A small network was shown many inputs. Here are its activations along a few directions, one row for each input.
In each table, some parts of the input vary, and every possible input appears once, in random order.
Descriptions start from the smaller parts, as in this example, which fits no table here: one of 6 places along a line, together with either a single point or one of 9 places around a ring or (one of 2 separate values, together with one of 5 places around a ring).
Shared parts are said once, and a part with two or three values counts as separate values.
(in the rows, 128 means zero)

Other details of the inputs vary at random and push rows far along two fixed directions, the same in every table; ignore that.

A family of inputs:
r1: [129 117 146 122 135 127 153 151 130 127 107 146 150]
r2: [119 131 127 126 148 149 111 123 121 112 109 116 129]
r3: [144 147  56 117  88  31 148 115 151 130 139 105  35]
r4: [155 117 139 129 155 140 118 133 130 128 140 117 141]
r5: [ 94 119 101 104  55 112 120  96 114 159 180  86 152]
r6: [121 136 149 129 154 136 130 140 129 142 138 147 135]
r7: [147 124 153 136 115 146 139 121 131 113 117 139 134]
r8: [106 145 115 113 130 124 119 116 117 125 116 121 126]
r9: [130 103 141 133 125 137 145 148 134 117 112 131 140]
r10: [144 137 149 129 114 135 143 132 106 129 115 151 139]
r11: [123 132 112 138 151 159 120 130 130 116 133 126 133]
r12: [150 119 143 128 150 137 119 129 127 126 107 104 139]
r13: [121 124 152 139 148 145 123 137 131 129 107 121 124]
r14: [150 120 141 128 141 128 107 128 124 124 128 110 143]
r15: [142 100 143 145 145 140 123 119 117 115 139 161 137]
r16: [148 151  64 134 142  68 134 130 156  94 118 130  19]
r17: [139 114 145 120 132 129 146 145 134 128 113 153 151]
r18: [142 138 153 125 116 134 147 121 126 125 116 151 142]
r19: [118 146 131 116 149 130 106 125 114 121 125 138 143]
r20: [ 94 107  86 115  37 123 121  95 126 153 159  65 129]
r21: [123 143 128 117 163 142 117 129 120 124 137 145 141]
r22: [121 125 150 140 138 136 111 136 128 127 128 128 128]
r23: [ 75 111 113 128  60 135 117 107 123 148 178  95 131]
r24: [121 139 138 140 152 144 140 144 134 145 129 143 137]
r25: [132 113 140 132 137 125 130 116 111 128 141 169 144]
r26: [119 136 143 129 147 145 137 142 134 150 112 141 130]
r27: [ 65 128 116 116  47 110 113 103 112 157 165 100 141]
r28: [116 138 153 128 149 133 131 137 126 141 106 133 133]
r29: [124 122 142 140 146 157 129 142 140 138 113 129 121]
r30: [149 123 148 140 113 147 136 133 112 117 116 139 130]
r31: [121 143 123 117 156 151 124 131 126 131 110 139 136]
r32: [123 132 130 127 148 142  98 125 119 109 126 127 134]
r33: [149 134 146 118 151 118 114 131 119 135 123 126 153]
r34: [118 146 113 127 152 147 127 130 124 128 132 138 141]
r35: [186 138 114 149 150  62 153 145 168  82 103 159  50]
r36: [126 126 137 151 150 156 132 144 139 133 131 131 129]
r37: [138 129 148 127 118 125 143 130 136 124 114 150 153]
r38: [141 132 140 115 143 122 126 126 122 140 110 112 146]
r39: [137 118 114 136 120 139 127 125 133 136 144 100 140]
r40: [166 121  87 136 117  45 156 144 164  91 121 144  35]
r41: [ 76 119  92 116  69 141 105  96 114 130 176  94 137]
r42: [133 131 114 124 121 126 135 125 128 148 143 112 148]
Each input here is: one of 2 separate values, together with either a single point or one of 5 places along a line or (one of 3 separate values, together with one of 5 places around a ring).
The inputs of r21 and r41 match in every part but the choice among 2 separate values. If r31 is changed in the same way as r21 into r41, which row does it become?
Answer: r16
Change only the place on the ring of 5 in r39. List by row number the other rows that result.
Answer: r4, r12, r14, r20
Start at r9 and move only the place on the line of 5, one step at a time. The first step leads to r40. Which rows follow, in order?
Answer: r35, r7, r30

A family of inputs:
r43: [129 134 131 133 138 125 127 129 126 115 123 146 113]
r44: [122 122 138 126 114 146 129 130 127 135 125 120 151]
r45: [145 131 132 129 140 115 127 128 130 122 125 132 123]
r46: [115 124 129 123 125 149 122 127 124 134 122 114 149]
r47: [136 129 148 125 147 133 126 134 121 133 119 138 143]
r48: [124 122 127 126 111 121 130 127 128 136 126 114 125]
r49: [120 124 128 121 127 144 116 120 118 129 131 119 153]
r50: [131 126 113 124 107  96 127 119 127 127 138 119 107]
r51: [119 128 128 122 113 118 130 126 125 139 127 121 127]
r52: [116 135 119 127 120 124 124 122 122 135 141 126 126]
r53: [120 133 104 132 111 110 131 125 135 131 137 114  99]
r54: [194 148 152 143 228 106 146 167 146  98  89 186  91]
r55: [122 135 111 124 102 101 137 126 134 128 133 125 106]
r56: [118 138 101 120 114 101 126 118 127 124 135 122 107]
r57: [139 136 114 130 128 101 144 132 138 123 122 142  96]
r58: [116 119 138 131 118 150 118 120 117 123 133 131 145]
r59: [123 129 141 132 152 145 127 139 131 133 123 139 137]
r60: [127 135 146 124 155 156 123 134 123 136 117 131 153]
r61: [149 127 113 134 128 104 140 130 139 116 126 135  96]
r62: [126 127 117 125 120 129 121 120 128 129 136 110 125]
r63: [114 124 124 133 109 134 128 124 129 123 127 124 118]
r64: [143 122 140 130 143 142 131 130 125 125 124 144 145]
r65: [111 130 130 120 126 146 123 126 121 136 123 120 150]
r66: [117 128 141 123 119 140 127 125 124 140 125 123 152]
r67: [147 127 130 132 135 121 131 135 135 119 123 130 120]
r68: [125 122 121 128 108 128 138 125 131 132 129 125 126]
r69: [122 129 118 129 120 126 121 121 123 131 143 121 126]
r70: [146 130 130 129 137 117 129 132 131 119 127 137 123]
r71: [140 130 124 136 145 127 126 133 133 124 128 126 115]
r72: [124 117 138 127 117 142 128 124 120 130 136 130 154]
r73: [120 127 139 122 117 140 126 126 120 134 132 131 155]
r74: [131 128 146 130 143 140 137 139 128 130 118 143 142]
r75: [122 135 104 124 112 109 129 122 135 129 134 110 101]
r76: [126 134 131 134 137 128 131 133 131 118 118 143 111]
r77: [137 125 130 138 136 130 126 131 132 112 122 135 111]
r78: [141 117 155 129 148 151 122 135 123 133 116 126 155]
r79: [115 132 132 119 128 144 119 121 117 137 134 123 151]
r80: [120 123 135 123 117 143 131 122 119 136 132 136 153]
r81: [114 133 106 127 114 103 128 122 132 128 146 129 103]
r82: [128 124 140 135 151 148 127 140 134 131 123 132 136]
r83: [127 118 124 130 109 125 133 125 129 126 136 122 128]
r84: [121 120 128 123 125 148 118 123 122 130 127 113 150]
r85: [136 133 147 126 147 134 126 131 125 130 119 138 146]
r86: [124 126 111 130 101 104 141 127 136 126 134 121 104]
r87: [119 120 148 126 119 155 125 126 124 141 123 116 164]
r88: [119 119 119 132 119 129 123 125 132 129 142 119 123]
r89: [132 127 112 128 105 100 130 119 135 125 135 113 106]
r90: [139 131 137 125 155 143 118 129 123 126 126 130 142]
r91: [113 135 119 128 119 127 128 126 127 137 135 122 124]
r92: [137 131 112 134 140 102 128 130 138 117 138 136  94]
What do these inputs look like to the network?
Answer: one of 5 places around a ring, together with either a single point or one of 4 places along a line or one of 5 places along a line
The inputs of r65 and r46 match in every part but the place on the ring of 5. If r91 is changed in the same way as r65 into r46, which row does it become?
Answer: r53
The inputs of r70 and r55 match in every part but the place on the ring of 5. If r72 is changed in the same way as r70 into r55, which row does it become?
Answer: r74
Change only the place on the line of 4 in r69. List by row number the other rows that result.
Answer: r49, r90, r92
Which other rows agree with r84 in the place on the ring of 5? List them by row number.
Answer: r61, r62, r67, r71, r77, r78, r83, r88, r89
Change only the place on the line of 5 in r85. List by row number the other rows that result.
Answer: r47, r54, r73, r80

A family of inputs:
r93: [105 130 140 109 128 182 103 118 112 148 130  97 200]
r94: [ 97 140  96 122 111  95 126 123 135 136 131  99  79]
r95: [115 122 102 129  82  87 153 124 146 131 138 131  93]
r96: [165 134 146 154 218 143 116 158 147 107 117 161 105]
r97: [171 130 135 144 221 151 123 155 139 104 100 152 107]
r98: [108 155  93 120 104  86 131 106 121 132 150 138  93]
r99: [125 126 103 118  85  73 150 118 138 133 142 131 104]
r100: [131 130  82 119 115  95 116 112 125 120 149 108  94]
r101: [124 128 106 120  84  77 143 117 126 113 141 135 102]
r102: [100 111 149 122 124 180  98 113 105 144 164 110 197]
r103: [111 106 160 125  97 168 113 110 101 133 131 121 196]
r104: [185 133 161 152 197 130 155 169 147 119  89 161 116]
r105: [139 130 103 129  83  75 148 125 135 137 140 116 100]
r106: [100 101 158 133  94 183 118 115 110 131 127 121 188]
r107: [ 78 132 149 125 112 191 116 117 103 155 139 138 184]
r108: [110 142  80 126 108 103 128 120 143 121 136  96  84]
r109: [188 128 165 144 189 143 142 157 147 109  88 154 109]
r110: [ 93 127 154 108 129 172  99 123 107 163 125 101 194]
r111: [117 126 110 126  84  98 144 129 132 113 134 139  94]
r112: [198 129 166 136 195 129 138 151 139 111  92 154 123]
What do these inputs look like to the network?
Answer: one of 2 separate values, together with either a single point or one of 4 places along a line or one of 5 places around a ring
The inputs of r112 and r109 match in every part but the choice among 2 separate values. If r100 is changed in the same way as r112 into r109, which row does it become?
Answer: r97

A family of inputs:
r113: [ 91 128 118 127 107 145 122 125 130 134 135 109 139]
r114: [119 139 137 127 152 156 120 130 119 133 139 148 148]
r115: [ 93 140 118 122 108 145 129 125 126 149 141 120 135]
r116: [137 114 152 131 126 142 142 136 118 124 124 161 157]
r117: [131 124 128 134 153 169 117 131 130 128 113 106 140]
r118: [159 120 125 138 113 100 138 136 144 123 120 104  97]
r119: [160 109 166 140 160 157 145 151 145 130 102 142 152]
r120: [150 102 152 136 130 147 134 131 132 125 130 140 156]
r121: [116 114 143 128 145 170 100 124 115 125 133 120 155]
r122: [139 140 126 123 110  89 140 119 124 111 121 157 106]
r123: [114 147 114 132 137  96 127 122 124 126 145 155  95]
r124: [122 133 117 101 118 116 108 108 110 146 147 101 161]
r125: [133 130 150 136 181 162 114 141 126 112 120 151 152]
r126: [190 164 114 119 209  63 136 153 150 118  94 135  72]
r127: [115 117 107 129 112 153 107 107 118 123 146 100 139]
r128: [ 78 116 100 120  69 134 111 108 124 141 149  79 120]
r129: [143 136 174 125 154 150 142 143 124 128  86 160 158]
r130: [114 159  83 133 119  51 145 128 145 126 137 141  37]
r131: [ 89 111 113 121  41 118 151 116 121 146 144 114 138]
r132: [165 116 124 138 115  96 129 126 135 112 135 115 102]
What do these inputs look like to the network?
Answer: one of 2 separate values, together with either a single point or one of 4 places along a line or one of 5 places along a line
The inputs of r124 and r126 match in every part but the choice among 2 separate values. If r116 is changed in the same way as r124 into r126, which row does it become?
Answer: r131
Change only the choice among 2 separate values in r130. List by row number the other rows that result.
Answer: r123
